Each row below holds a small network's activations on one record, seen along a few directions.
After each row come some of the record's fields: Suro, Zozil, Gizup, Zabi, Koz, Golos.
A field that a record lacks is written missing.
Other fields move the rows too, some of them a lot.
In the rows, 500 means zero.
Random noise pushes rows far along 16 fixed directions. That doesn't count. These rows show it; they differ only by the noise:
[482 433 439 365 542 294 332 520 561 615 586 653 444 543 476 217 385 336
 426 485 450 587 664 586 300 484 597 471 445 790 582 697]
[369 722 345 433 433 458 555 501 113 412 572 560 496 631 667 756 540 832
 364 348 493 322 192 307 528 582 690 469 644 328 418 546]
[456 427 464 522 657 420 377 293 564 546 419 448 614 486 529 896 643 573
 358 549 366 546 588 526 420 479 561 448 509 445 545 467]
[544 315 494 425 662 408 440 415 414 600 517 625 500 400 625 815 418 510
 496 526 535 560 584 815 540 392 596 725 483 219 335 637]
[471 395 426 429 470 766 265 761 412 357 365 287 559 508 560 753 621 615
 428 328 638 355 392 271 570 601 604 603 778 527 586 401]
[379 419 590 666 337 632 446 432 298 497 631 383 618 704 539 588 699 655
 621 530 444 591 625 379 697 416 503 513 429 653 672 498]
[114 581 475 703 418 238 524 673 885 552 506 497 504 481 367 479 415 456
 513 646 410 731 529 632 405 455 490 618 522 538 455 333]
[501 533 587 643 482 427 259 482 762 586 580 475 488 672 564 697 629 252
 631 505 549 428 537 621 531 647 663 543 427 576 612 581]
[620 579 447 519 586 358 517 309 384 631 543 347 575 699 524 691 550 452
 504 480 448 565 422 382 687 509 344 519 460 492 362 393]
[514 502 620 446 290 647 397 528 529 473 678 572 615 573 570 663 599 569
 539 341 739 317 380 484 680 589 560 556 487 390 628 541]
[392 489 546 456 278 556 414 242 531 487 562 651 756 364 353 550 530 592
 253 504 408 380 409 478 412 506 557 196 492 569 611 421]
[274 364 417 503 424 385 312 509 600 674 863 426 660 615 294 547 510 543
 550 177 618 747 537 486 603 653 369 666 482 519 632 550]
[457 355 494 625 540 542 269 556 516 500 559 472 486 515 525 740 605 488
 584 415 386 414 581 649 434 597 775 400 451 511 581 638]
[603 737 483 592 366 341 567 525 424 469 477 461 332 371 463 393 408 448
 532 538 122 346 429 521 361 496 653 376 426 637 429 405]
[358 557 541 412 497 349 618 495 570 395 604 504 525 486 638 686 549 838
 409 364 276 687 522 475 423 521 500 488 359 425 502 501]
[445 402 530 491 372 502 540 639 554 519 610 652 580 406 426 437 476 731
 520 456 503 445 586 587 496 330 525 389 390 445 638 520]
[675 491 401 497 557 272 329 517 634 707 610 527 531 552 431 560 597 469
 547 366 627 516 744 551 451 462 451 649 465 435 739 667]
[267 381 603 318 407 457 599 684 775 248 575 552 637 359 584 490 472 667
 292 352 541 931 604 593 366 610 345 681 504 307 318 531]

[531 402 470 602 543 540 340 580 291 506 612 584 514 900 769 501 472 338
 688 374 645 603 403 650 688 727 669 412 459 473 242 912] => (Suro t4; Zozil k3; Gizup missing; Zabi u1; Koz s1; Golos missing)
[460 611 522 545 624 311 606 553 661 680 537 466 285 431 432 562 274 438
 743 599 379 375 333 654 583 378 566 600 387 493 444 289] => (Suro t4; Zozil k1; Gizup g2; Zabi u1; Koz s2; Golos j3)
[276 379 557 461 460 555 575 400 496 568 699 598 564 487 380 391 382 392
 503 535 670 647 442 656 608 503 403 640 500 421 372 482] => (Suro t4; Zozil k3; Gizup missing; Zabi u1; Koz s2; Golos missing)
[303 430 484 542 684 482 704 614 402 482 674 321 364 575 479 632 435 678
 681 399 301 566 359 497 600 526 514 430 349 428 307 348] => (Suro t3; Zozil k1; Gizup g1; Zabi u1; Koz s2; Golos j1)
[482 676 592 478 396 380 483 379 821 541 441 457 417 124 419 782 457 531
 469 522 303 346 436 608 395 475 580 731 506 437 695 233] => (Suro t3; Zozil k3; Gizup missing; Zabi u1; Koz s2; Golos missing)
[420 567 371 559 602 427 625 503 547 500 552 440 481 531 235 327 648 486
 347 495 417 458 544 275 302 571 367 210 472 581 535 384] => (Suro t1; Zozil k2; Gizup g1; Zabi u2; Koz s1; Golos j2)
[376 435 435 577 286 513 426 554 419 525 432 588 661 360 434 526 497 815
 433 522 395 535 605 500 466 278 559 466 586 541 726 509] => (Suro t3; Zozil k2; Gizup g1; Zabi u1; Koz s2; Golos j2)
[456 469 521 443 367 615 421 560 524 493 636 669 517 493 427 357 438 392
 492 395 725 356 369 539 532 634 547 470 528 484 493 593] => (Suro t2; Zozil k3; Gizup missing; Zabi u1; Koz s2; Golos missing)
[737 375 441 491 600 578 336 718 657 486 301 532 649 663 606 540 625 384
 446 494 817 475 611 489 530 500 438 417 612 394 464 649] => (Suro t4; Zozil k2; Gizup g1; Zabi u1; Koz s2; Golos j2)
[236 518 514 368 376 474 513 621 645 517 553 661 493 548 477 148 360 516
 405 553 585 558 459 434 446 420 498 496 513 803 648 473] => (Suro t4; Zozil k2; Gizup g1; Zabi u1; Koz s2; Golos j2)
[160 330 536 355 574 480 428 494 577 618 754 513 598 867 491 318 472 403
 494 507 687 737 501 435 618 488 439 513 449 814 557 508] => (Suro t3; Zozil k2; Gizup g1; Zabi u1; Koz s2; Golos j2)
[393 491 556 580 304 677 440 699 535 278 231 560 531 290 607 529 527 635
 432 667 553 480 591 550 362 390 673 632 730 435 592 520] => (Suro t4; Zozil k1; Gizup g1; Zabi u1; Koz s2; Golos j1)
[471 467 417 658 389 448 415 782 563 558 577 580 480 641 413 214 461 398
 621 422 550 483 543 532 514 552 532 349 439 631 516 630] => (Suro t1; Zozil k2; Gizup g2; Zabi u2; Koz s1; Golos j5)
[565 579 635 369 492 557 634 475 642 501 519 621 437 369 573 637 508 538
 490 576 642 242 423 614 531 381 563 605 453 297 602 401] => (Suro t4; Zozil k2; Gizup g1; Zabi u1; Koz s2; Golos j2)
[700 189 389 612 556 454  76 559 840 781 378 441 798 497 308 608 381 317
 589 355 555 597 548 648 663 512 372 318 494 601 517 511] => (Suro t4; Zozil k3; Gizup missing; Zabi u1; Koz s1; Golos missing)
[348 413 460 761 658 617 339 614 637 582 392 394 480 701 448 652 650 347
 629 689 539 338 506 550 517 467 711 319 571 611 626 442] => (Suro t4; Zozil k2; Gizup g1; Zabi u1; Koz s1; Golos j2)
[536 486 474 578 595 469 433 584 435 605 329 605 419 659 772 672 395 539
 632 614 470 421 392 606 685 371 665 490 464 556 427 593] => (Suro t2; Zozil k2; Gizup g1; Zabi u1; Koz s2; Golos j2)
[787 362 578 565 580 699 446 503 591 532 517 134 659 810 533 631 770 541
 673 277 511 569 570 193 838 596 190 291 299 668 649 386] => (Suro t2; Zozil k2; Gizup g1; Zabi u2; Koz s2; Golos j2)
[727 683 418 573 342 397 561 563 415 525 523 423 582 519 472 446 583 702
 569 350 485 521 575 371 548 441 363 523 513 391 641 544] => (Suro t4; Zozil k3; Gizup missing; Zabi u1; Koz s1; Golos missing)
[629 631 625 491 327 692 555 422 584 379 491 574 534 333 415 496 722 447
 404 591 670 171 546 483 372 497 562 455 568 334 724 459] => (Suro t4; Zozil k3; Gizup missing; Zabi u1; Koz s2; Golos missing)
[741 613 485 730 397 412 302 393 636 539 300 222 662 481 508 857 733 464
 515 525 316 542 653 439 546 484 438 579 569 518 636 371] => (Suro t3; Zozil k2; Gizup g2; Zabi u1; Koz s2; Golos j5)
[654 490 566  75 741 345 510 445 728 538 475 660 410 508 674 364 178 314
 375 436 480 479 272 583 438 580 504 344 344 659 260 508] => (Suro t4; Zozil k1; Gizup g1; Zabi u1; Koz s2; Golos j1)
[634 461 586 433 602 583 455 375 407 554 404 493 515 638 768 787 505 496
 570 571 607 430 394 518 771 432 523 612 476 457 431 501] => (Suro t4; Zozil k3; Gizup missing; Zabi u2; Koz s2; Golos missing)
[625 342 732 480 492 748 490 462 504 385 772 591 419 463 480 392 714 376
 646 451 644 326 746 673 374 605 662 422 309 398 701 767] => (Suro t4; Zozil k1; Gizup g1; Zabi u1; Koz s1; Golos j1)
[351 442 532 645 503 650 336 544 549 483 454 372 522 493 455 837 557 479
 611 541 541 328 338 501 603 570 667 526 618 447 509 351] => (Suro t3; Zozil k1; Gizup g2; Zabi u1; Koz s1; Golos j3)
[659 490 581 441 517 547 699 737 513 371 518 402 447 672 629 328 508 494
 591 429 491 563 479 398 628 531 339 377 345 538 304 456] => (Suro t3; Zozil k2; Gizup g1; Zabi u1; Koz s2; Golos j2)
[460 422 571 563 485 636 551 569 432 369 572 397 406 549 496 326 476 363
 569 463 261 503 442 518 473 656 592 231 357 705 348 487] => (Suro t1; Zozil k2; Gizup g1; Zabi u1; Koz s1; Golos j2)
[625 568 347 640 536 458 340 411 284 600 460 410 397 528 384 482 524 188
 546 537 518 361 519 502 437 599 606 579 652 535 470 576] => (Suro t1; Zozil k3; Gizup missing; Zabi u2; Koz s2; Golos missing)
[377 571 439 526 845 305 573 661 853 677 569 318 210 594 475 737 400 347
 700 420 464 444 289 572 611 622 487 663 379 465 401 265] => (Suro t2; Zozil k2; Gizup g2; Zabi u1; Koz s2; Golos j5)
[384 652 600 516 337 334 514 561 748 537 725 389 425 441 363 459 435 458
 638 384 412 564 460 513 518 591 445 720 410 572 584 339] => (Suro t3; Zozil k3; Gizup missing; Zabi u1; Koz s1; Golos missing)
[305 518 469 476 345 474 368 555 592 504 426 660 669 690 675 486 390 521
 364 454 556 605 252 452 639 610 523 376 559 681 403 558] => (Suro t1; Zozil k2; Gizup g2; Zabi u2; Koz s1; Golos j5)
[338 442 566 300 490 633 395 509 671 428 358 535 673 595 635 637 493 411
 291 587 821 551 318 412 617 546 438 651 731 507 412 388] => (Suro t3; Zozil k3; Gizup missing; Zabi u1; Koz s2; Golos missing)
[456 381 440 764 557 502 513 686 514 508 501 384 349 257 316 625 490 466
 694 524 303 433 628 768 402 464 655 547 483 310 448 450] => (Suro t3; Zozil k3; Gizup missing; Zabi u1; Koz s1; Golos missing)
[289 427 483 570 350 699 388 306 302 438 534 512 719 522 478 751 673 573
 341 516 660 504 465 450 547 559 558 579 707 354 559 526] => (Suro t1; Zozil k2; Gizup g1; Zabi u1; Koz s2; Golos j2)
[348 633 424 438 505 519 453 469 547 508 515 630 489 512 547 720 543 584
 369 445 625 226 266 492 441 590 714 454 615 374 621 504] => (Suro t4; Zozil k2; Gizup g2; Zabi u1; Koz s2; Golos j5)
[327 618 416 615 420 483 665 524 494 428 584 456 622 554 244 358 646 608
 396 548 549 494 504 308 361 494 392 271 583 421 538 382] => (Suro t3; Zozil k1; Gizup g1; Zabi u1; Koz s2; Golos j1)
[473 678 326 822 477 308 598 558 607 774 574 385 584 748 291 519 448 383
 697 496 567 489 275 495 789 500 302 403 480 391 367 306] => (Suro t4; Zozil k2; Gizup g2; Zabi u1; Koz s1; Golos j5)

Which values does each new row have?
[621 466 344 550 296 595 316 534 374 536 287 429 642 387 343 318 357 236
 374 495 593 517 408 444 565 550 378 583 807 603 350 419] => (Suro t2; Zozil k2; Gizup g2; Zabi u1; Koz s2; Golos j5)
[647 496 215 406 824 219 768 678 258 595 336 517 374 530 464 145 316 599
 421 580 360 698 648 444 366 233 306 395 498 492 250 538] => (Suro t4; Zozil k3; Gizup missing; Zabi u2; Koz s1; Golos missing)
[541 506 526 742 299 512 246 777 610 487 333 399 390 435 634 512 452 453
 753 484 362 559 629 628 547 498 683 750 543 689 670 599] => (Suro t2; Zozil k3; Gizup missing; Zabi u1; Koz s1; Golos missing)
[528 377 566 528 517 611 385 500 741 443 523 454 596 427 450 667 642 442
 463 401 491 475 573 597 435 634 536 383 442 425 564 507] => (Suro t4; Zozil k2; Gizup g2; Zabi u1; Koz s2; Golos j5)
[701 324 516 348 795 396 402 339 502 481 373 576 725 859 929 820 687 803
 369 398 416 742 644 347 602 494 396 158 247 557 457 770] => (Suro t1; Zozil k3; Gizup missing; Zabi u2; Koz s1; Golos missing)
[413 360 571 691 582 679 418 520 230 428 405 475 370 518 606 649 653 420
 667 844 551 385 753 680 441 296 838 681 620 450 570 619] => (Suro t3; Zozil k1; Gizup g2; Zabi u1; Koz s2; Golos j3)
[650 451 301 523 514 472 340 477 229 601 455 495 566 563 391 304 493 337
 416 474 550 517 595 465 420 507 502 439 664 585 474 665] => (Suro t4; Zozil k2; Gizup g1; Zabi u2; Koz s1; Golos j2)
[751 562 552 468 563 443 666 441 417 547 481 441 407 405 579 554 418 518
 629 519 428 494 516 600 620 374 409 657 395 341 407 446] => (Suro t4; Zozil k3; Gizup missing; Zabi u1; Koz s1; Golos missing)
[531 463 503 432 408 673 483 483 386 583 673 358 495 413 322 532 492 423
 574 348 663 377 383 471 684 549 413 751 595 422 573 350] => (Suro t4; Zozil k2; Gizup g2; Zabi u1; Koz s2; Golos j5)
[550 293 586 525 468 649 482 738 662 448 503 411 580 504 522 458 536 479
 610 442 641 643 649 601 615 465 391 596 472 437 510 510] => (Suro t4; Zozil k2; Gizup g1; Zabi u1; Koz s1; Golos j2)
[474 539 385 311 711 309 557 578 505 549 605 580 327 608 579 356 360 596
 474 298 352 509 396 438 405 600 547 304 325 663 472 614] => (Suro t2; Zozil k3; Gizup missing; Zabi u2; Koz s1; Golos missing)
[486 495 351 410 684 381 590 661 419 566 469 552 445 648 613 461 506 780
 485 466 481 528 591 415 479 301 506 431 450 530 623 582] => (Suro t4; Zozil k2; Gizup g2; Zabi u1; Koz s2; Golos j5)
[209 421 549 552 662 670 502 675 517 466 533 423 283 564 523 650 477 532
 667 543 535 303 312 469 579 546 716 515 484 564 529 357] => (Suro t2; Zozil k1; Gizup g1; Zabi u2; Koz s1; Golos j1)
[627 573 612 305 185 639 318 408 600 358 505 495 658 387 478 423 526 316
 278 355 617 417 379 350 465 735 438 544 632 632 548 443] => (Suro t3; Zozil k2; Gizup g1; Zabi u1; Koz s2; Golos j2)
[365 462 473 252 583 509 655 494 306 476 547 733 411 531 615 298 282 450
 350 570 651 513 341 577 486 464 539 555 556 469 242 578] => (Suro t4; Zozil k2; Gizup g1; Zabi u1; Koz s2; Golos j2)
[686 607 538 583 569 479 688 629 496 544 575 365 329 564 435 328 582 572
 741 486 400 384 608 404 543 389 429 408 297 552 663 427] => (Suro t4; Zozil k3; Gizup missing; Zabi u2; Koz s1; Golos missing)
[819 513 493 347 715 545 608 649 416 542 488 416 248 433 509 557 524 424
 600 485 593 153 499 469 539 399 513 619 471 384 494 396] => (Suro t3; Zozil k2; Gizup g1; Zabi u1; Koz s2; Golos j2)
[506 336 642 520 471 791 542 593 494 490 457 489 603 663 555 403 496 445
 598 639 641 380 407 502 762 366 490 281 435 628 484 378] => (Suro t4; Zozil k2; Gizup g1; Zabi u2; Koz s1; Golos j2)
